Each row below holds a small network's activations on one input, seen along a few directions.
Each table varies a few parts of the input and shows all the possible inputs, shuffled.
A made-up example of a description, with smaller parts first: one of 2 separate values, together with either a single point or one of 11 places along a line or (one of 4 places along a line, together with one of 8 places around a ring).
Shared parts are said once, and a part with two or three values counts as separate values.
In the rows, 128 means zero.

Other details of the inputs shift rows strongly along three fixed directions, in all tables alike. That doesn't count.

A family of inputs:
r1: [136  97 119 130 146 141 116 112 117 129 137]
r2: [135 115 138  78  88 143 100 123 135 134 101]
r3: [136 116 129  85  84 147  94 122 144 145 109]
r4: [125 151 142 157 159  92 172 159 119 133 173]
r5: [ 84 137  25 158 110 117 170 123 140  83  77]
r6: [124 153 153 104  97  91 128 177 137 139 128]
r7: [134 139 142  90  93 163 103 122 146 134  95]
r8: [137 104 130 136 146 140 112 115 114 123 145]
r9: [138 112 139 133 149 146 142 103 113 118 148]
r10: [131 125 138 145 154 142 115  98 121 129 132]
r11: [130 143 149 160 155  81 143 168 114 126 173]
r12: [136 119 126  83  83 150  93 123 139 144 111]
r13: [121 168 143 101  96 106 152 169 137 146 137]
r14: [143 116 134 144 139 145 128  98 122 128 129]
r15: [139 106 130 139 142 140 110 113 116 122 147]
r16: [139 114 132 139 147 144 135 103 115 128 126]
r17: [118 155 139 105 102  95 127 183 142 153 133]
r18: [142 105 145 138 145 132 115 114 108 110 146]
r19: [135 122 137 142 156 149 126 114 127 121 127]
r20: [121 129 139  80  95 164 116 116 147 144  99]
r21: [128 120 141 144 159 136 121 101 128 130 125]
r22: [130 122 139 142 159 142 117  99 118 129 131]
r23: [138 101 119 131 143 141 113 113 115 129 143]
r24: [ 86 135  28 162 107 116 167 119 149  83  75]
r25: [135 100 129 134 148 139 115 115 116 123 139]
r26: [140 117 130 141 144 145 132 102 113 127 131]
r27: [139 128 136 148 149 150 121 111 127 119 136]
r28: [124 134 144  85 100 150 102 112 144 144  86]
r29: [119 163 150  99 102 102 157 172 143 150 132]
r30: [124 136 137  86  88 165 111 113 147 142 105]
r31: [121 148 141 149 165  93 177 164 113 135 169]
r32: [130 123 139 146 154 137 118 100 127 130 128]
r33: [119 174 148 114 111 108 138 180 152 151 122]
r34: [101 125  30 159 101  98 150 128 132  75  85]
r35: [138 129 143  89  87 152 115 112 144 145  92]
r36: [142 119 132 143 140 147 128  98 116 127 133]
r37: [143 109 145 140 139 131 113 113 112 109 147]
r38: [111 155 140 158 169  98 166 164 127 148 167]
r39: [126 139 141 155 161  80 148 170 116 137 171]
r40: [118 159 135 109  98  93 126 184 141 152 136]
r41: [121 151 133 101 103  97 128 180 141 161 135]
r42: [141 101 147 135 148 132 118 113 110 111 141]
r43: [143 102 136 139 143 133 112 107 119 120 144]
r44: [100 121  30 155 106  99 151 128 128  75  83]
r45: [139 124 139 148 149 148 121 110 133 121 132]
Description of these inputs: one of 5 places around a ring, together with either one of 4 places along a line or one of 5 separate values.
The inputs of r16 and r26 match in every part but the place on the ring of 5. If r20 is changed in the same way as r16 into r26, which row does it become? -> r5
The inputs of r23 and r3 match in every part but the place on the ring of 5. If r8 is changed in the same way as r23 into r3, which row does it become? -> r40
Which other rows does r10 become when the choice among 5 separate values takes its other values? List them by row number. -> r13, r27, r30, r36
Which other rows does r4 become when the choice among 5 separate values takes its other values? List them by row number. -> r14, r24, r32, r45
